A small network was shown many inputs. Here are its activations along a few directions, one row for each input.
Each table varies a few parts of the input and shows all the possible inputs, shuffled.
Descriptions start from the smaller parts, as in this example, which fits no table here: one of 3 separate values, together with either a single point or one of 9 places along a line or (one of 5 places around a ring, together with one of 6 places along a line).
Shared parts are said once, and a part with two or three values counts as separate values.
In the rows, zero is written as 128.

Other details of the inputs shift rows strongly along two fixed directions, in all tables alike. That doesn't count.

Rows:
x1: [126 119 128 161 118 111 145 115 135 115 144 161 117 205 161]
x2: [140 110 141 105 126 146 123 135 121 119 117  93 135  43  96]
x3: [146 113 116 143 120 121 141 124 145 133 135 151 122 212 154]
x4: [125  93 117 107 118 102 152 145 143  97 159 154 146 134  74]
x5: [124 178 128 138 144 158  83 130 112 169  92 101 113 135 161]
x6: [125 153 128 151 133 141  82 115 110 156  98 105 129 125 181]
x7: [116 146  96 142 135 111 133 130 153 161 131 154 116 226 133]
x8: [131 113 144 105 125 140 119 134 110 116 116  95 142  43  96]
x9: [116  98 124 116 115 100 154 140 136  87 162 159 143 126  81]
x10: [129 124 126 159 114 109 145 116 130 117 141 164 123 207 160]
x11: [112 102 127 131 115  93 159 143 132  80 167 156 133 127  80]
x12: [132 146 153 155 119 143 107 106  92 138  96 111 124 124 186]
x13: [109 103  97 110 129  95 131 152 156 104 167 156 148 129  71]
x14: [123 162 128  95 142 136 105 162 108 135 127  98 136  50  86]
x15: [143 177 132 128 151 166  98 126 126 168 107 104 107 122 177]
x16: [123 159 127  93 145 140 106 161 112 135 128  99 133  49  88]
x17: [111 124  95 104 135  85 162 157 148 131 158 150 141 138  54]
x18: [113  99 128 129 117  98 161 140 138  80 168 156 131 124  82]
x19: [116 143  96 140 138 116 134 128 157 160 132 152 113 223 135]
x20: [135 146 151 152 120 145 107 106  94 142  93 109 126 126 185]
x21: [129 145 130 145 140 156  87 105 128 154 101 105 120 116 187]
x22: [125 158 125  97 142 124 119 154 105 142 123  95 138  45  86]
x23: [114 122 152 119 119 129 122 131  95  99 121 104 141  38 101]
x24: [137 115 123 144 121 122 144 111 146 124 139 161 123 205 161]
x25: [148 135 145 143 127 158 107 109 112 151  92  97 119 126 181]
x26: [129 118 143 108 119 131 117 141  99 117 113  95 148  46  91]
x27: [132 116 127 150 120 121 145 110 142 119 142 163 121 201 163]
x28: [138 120 121 147 116 114 141 119 136 129 136 161 128 211 156]
x29: [127 112 148 105 125 143 122 125 116 111 118 102 140  37 102]
x30: [137 144 149 150 120 145 105 106  96 143  92 108 126 126 184]
x31: [129  88 119 105 122 111 156 137 157  97 161 156 141 129  79]
x32: [139 137 149 145 126 156 108 102 108 145  95 105 121 123 185]
x33: [145 172 130 130 151 154 113 117 122 174 103 101 109 118 179]
x34: [140 155 102 131 145 129 133 140 160 150 152 159 110 217 150]
x35: [116 119 156 127 123 133 129 126 107  95 128 104 128  35 106]
x36: [152 136 143 145 126 159 109 111 112 153  93  94 117 127 179]
x37: [106 139 124  99 144 141 114 138 131 142 111  93 131  46  78]
x38: [131 142 155 157 124 151 112  99 101 133 100 109 116 119 189]
x39: [137 112 127 145 122 126 147 106 151 121 142 164 119 200 164]
x40: [111 146 124 102 143 124 125 145 110 148 113  90 137  43  80]
x41: [125  91 123 107 120 110 157 132 154  92 160 159 140 124  84]
x42: [127 147 154 164 119 139 108 107  90 135  98 107 120 123 186]
x43: [136  88 116 105 122 114 156 141 160 102 158 150 137 133  80]
x44: [110 130  98 100 140 113 133 165 159 118 160 153 131 146  58]
x45: [135  95 112 110 114 100 153 156 141 104 156 146 145 137  67]
x46: [118 165 126 139 145 155  99 114 122 177  87  95 111 130 162]
x47: [111 123 126 108 135 133  99 138 123 120 125 102 146  40  96]
x48: [127 113 146 105 125 139 118 132 110 113 116  99 144  42  97]
x49: [134 139 156 155 125 155 114  94 109 133 101 111 113 117 192]
x50: [114 116  97  97 142  99 167 149 166 128 161 151 134 126  59]
x51: [128 141 156 161 125 148 111 100 101 133 102 106 115 119 189]
x52: [143 114 118 143 120 120 142 121 143 132 136 154 124 210 153]
x53: [111 127  99  97 142 117 135 163 165 116 162 154 131 141  57]
x54: [129 170 130 133 151 171  89 121 131 167  96 102 106 128 167]
x55: [136  93 112 109 117 105 154 153 145 104 157 145 140 137  71]
x56: [136 141 149 147 123 149 107 103 100 142  94 107 123 124 185]
x57: [138 116 121 145 119 119 142 116 140 128 137 159 124 208 158]
x58: [131 137 157 159 126 152 113  96 108 133 103 108 111 116 192]
x59: [134 114 129 149 122 125 147 106 149 119 143 164 117 197 166]
x60: [127 141  98 139 143 112 153 124 158 163 138 154 114 215 144]
x61: [112 105 127 132 112  89 158 146 128  81 165 157 137 128  78]
x62: [126 128  98  93 142 100 159 160 156 123 170 152 134 129  66]
x63: [147 109 120 140 124 129 145 113 156 131 138 155 119 203 157]
x64: [125 131  97  95 140  95 157 162 150 124 169 152 135 133  65]
x65: [135 140 153 148 125 154 110  99 105 140  97 108 121 121 188]
x66: [119 119 149 111 120 132 120 132 100 105 118 104 145  40  99]
x67: [146 116 116 145 116 116 140 126 141 134 134 152 126 213 151]
x68: [125 119 144 108 119 129 116 139  99 114 114  99 150  46  93]
Each input here is: one of 4 places along a line, together with either a single point or one of 5 places around a ring or one of 11 places along a line.
The inputs of x23 and x49 match in every part but the place on the line of 4. If x11 is changed in the same way as x23 into x49, which row does it become? -> x35
The inputs of x4 and x48 match in every part but the place on the line of 4. If x55 is changed in the same way as x4 into x48, which row does it become? -> x36
Which other rows does x60 become when the place on the ring of 5 takes its other values? List them by row number. -> x34, x46, x53, x62

Rows:
x69: [120 144 138 156 132 142 117 112 124 120 130 135 107 154 173]
x70: [137 139 144 129 121 153  91 122  95 149  82  89 138  97 146]
x71: [101 122 118 131 129  89 169 135 147  97 180 176 122 165  92]
x72: [ 96 124 103 134 123  73 153 146 139 108 166 172 138 171  85]
x73: [149 149 121 149 133 115 158 123 120 160 127 140 113 206 173]
x74: [130 152 110 160 120 105 144 126 124 157 124 153 119 239 160]
x75: [140  87 122 108 122 120 162 126 167 102 157 152 132 126  93]
x76: [149 140 155 124 128 165 112 108 111 135 105 101 122  75 168]
x77: [120 139 149  99 134 117 149 148 104 105 135 106 134   7  71]
x78: [116 152 132 156 126 134  91 122 103 133 108 111 127 123 164]
x79: [156 119 144 121 127 160 115 110 111 155  90  79 129  86 158]
x80: [121 131 127 149 123 133  98 113 123 132 113 133 131 161 168]
x81: [152 138 123 158 129 128 150 117 150 132 147 166 105 220 183]
x82: [121 121 149 146 130 161 111  97 131 128 104 109 117 113 170]
x83: [107 108 144 103 127 135 124 134 127  88 143 125 141  50  84]
x84: [121 187 102 106 177 169  86 135 160 197 108 103 101 122 141]
x85: [116 123 141 144 126 151  86 105 110 142  87  93 136  84 157]
x86: [121 119 119 109 116 107 130 162 120 111 140 126 148 104  62]
x87: [124  88 117 102 115 115 130 144 136 115 125 122 149  98  63]
x88: [147  96 116  96 123 113 156 145 146 111 155 148 144 141  89]
x89: [144 110 116 107 125 104 159 156 139 112 163 146 136 145  86]
What do these inputs look like to the network? -> either a single point or (one of 4 places along a line, together with one of 5 places around a ring)

Rows:
x90: [122 102 113 123 117  96 151 143 151 106 160 161 140 167  88]
x91: [136 124 127 137 129 140 132 113 147 133 127 140 118 161 154]
x92: [115 120 119 117 127 106 144 146 138  99 158 150 136 115  88]
x93: [141 139 102 133 136 126 133 128 156 160 134 153 116 216 147]
x94: [122 122 138 125 122 124 120 130 106 125 114 108 142  82 113]
x95: [112 120 122 113 130 107 148 142 142 103 160 150 133 113  88]
x96: [129 159 147 153 130 148 107 114  99 147 100 109 118 129 186]
x97: [132 122 108  98 137 122 138 153 146 136 142 129 134 117  79]
x98: [149 115 114 152 119 114 152 116 145 139 134 161 120 235 168]
x99: [145 116 115 149 130 131 150 110 166 137 143 164 109 231 171]
x100: [122 149 125 113 142 143 104 139 119 151 109  95 133  79 114]
x101: [127 141 134 150 124 129 120 114 106 141 108 120 122 150 164]
x102: [118 114 129 112 129 124 131 132 136 114 141 129 136  94 100]
x103: [114 113 120 110 128 111 145 138 143 102 158 148 132 115  84]
x104: [131 118 132 113 125 133 122 132 126 115 127 119 136  84 109]
x105: [131 100 122 103 127 118 151 136 150 108 157 142 136 116  87]
x106: [119 132 134 123 130 133 115 130 114 116 124 112 130  79 117]
x107: [128 143 137 149 123 133 116 117 111 140 111 120 118 150 163]
x108: [130 177 131 140 146 157  91 118 107 174  86  90 111 124 179]
x109: [132 123 140 119 119 130 121 131 113 123 115 109 138  83 112]
x110: [131 153 147 150 130 151 102 110  99 146  96 105 117 129 182]
x111: [147 130 138 138 126 145 122 116 120 140 111 117 123 149 168]
x112: [139 123 141 117 128 145 114 127 114 125 113  99 131  69 126]
x113: [120 166 130 119 144 139 105 139 109 153 108  95 126  76 122]
x114: [143 121 119 143 122 124 140 119 145 131 136 159 124 212 159]
x115: [114 123 125 120 119 104 142 147 124 106 149 139 137 110  85]
x116: [115 114 114 126 120  91 157 145 133 103 161 157 141 145  83]
x117: [149 140 147 148 123 151 110 110 105 154  92  98 119 129 183]
x118: [126 100 114 107 123 110 155 136 159 105 161 160 135 145  91]
x119: [131 125 141 121 120 133 119 127 101 129 103 101 140  72 121]
x120: [124 136 120 153 133 123 143 117 152 131 145 163 110 203 161]
x121: [122 119 131 119 127 130 117 134 124 116 129 119 136  84 109]
x122: [126 148 141 148 136 152 110 107 121 142 106 116 109 131 175]
x123: [119 129 143 123 134 148 110 122 121 126 113 102 129  64 124]
x124: [119 105 122 113 123 110 140 144 138 102 152 144 144 120  82]
What do these inputs look like to the network? -> one of 5 places along a line, together with either a single point or one of 6 places along a line
The inputs of x100 and x108 match in every part but the place on the line of 5. If x90 is changed in the same way as x100 into x108, which row does it become? -> x107
Which other rows does x96 become when the place on the line of 5 takes its other values? List them by row number. -> x110, x111, x114, x124
Which other rows does x115 become when the place on the line of 6 takes its other values? List them by row number. -> x92, x95, x96, x116, x120
Which other rows does x114 become when the place on the line of 6 takes its other values? List them by row number. -> x91, x104, x109, x118, x119
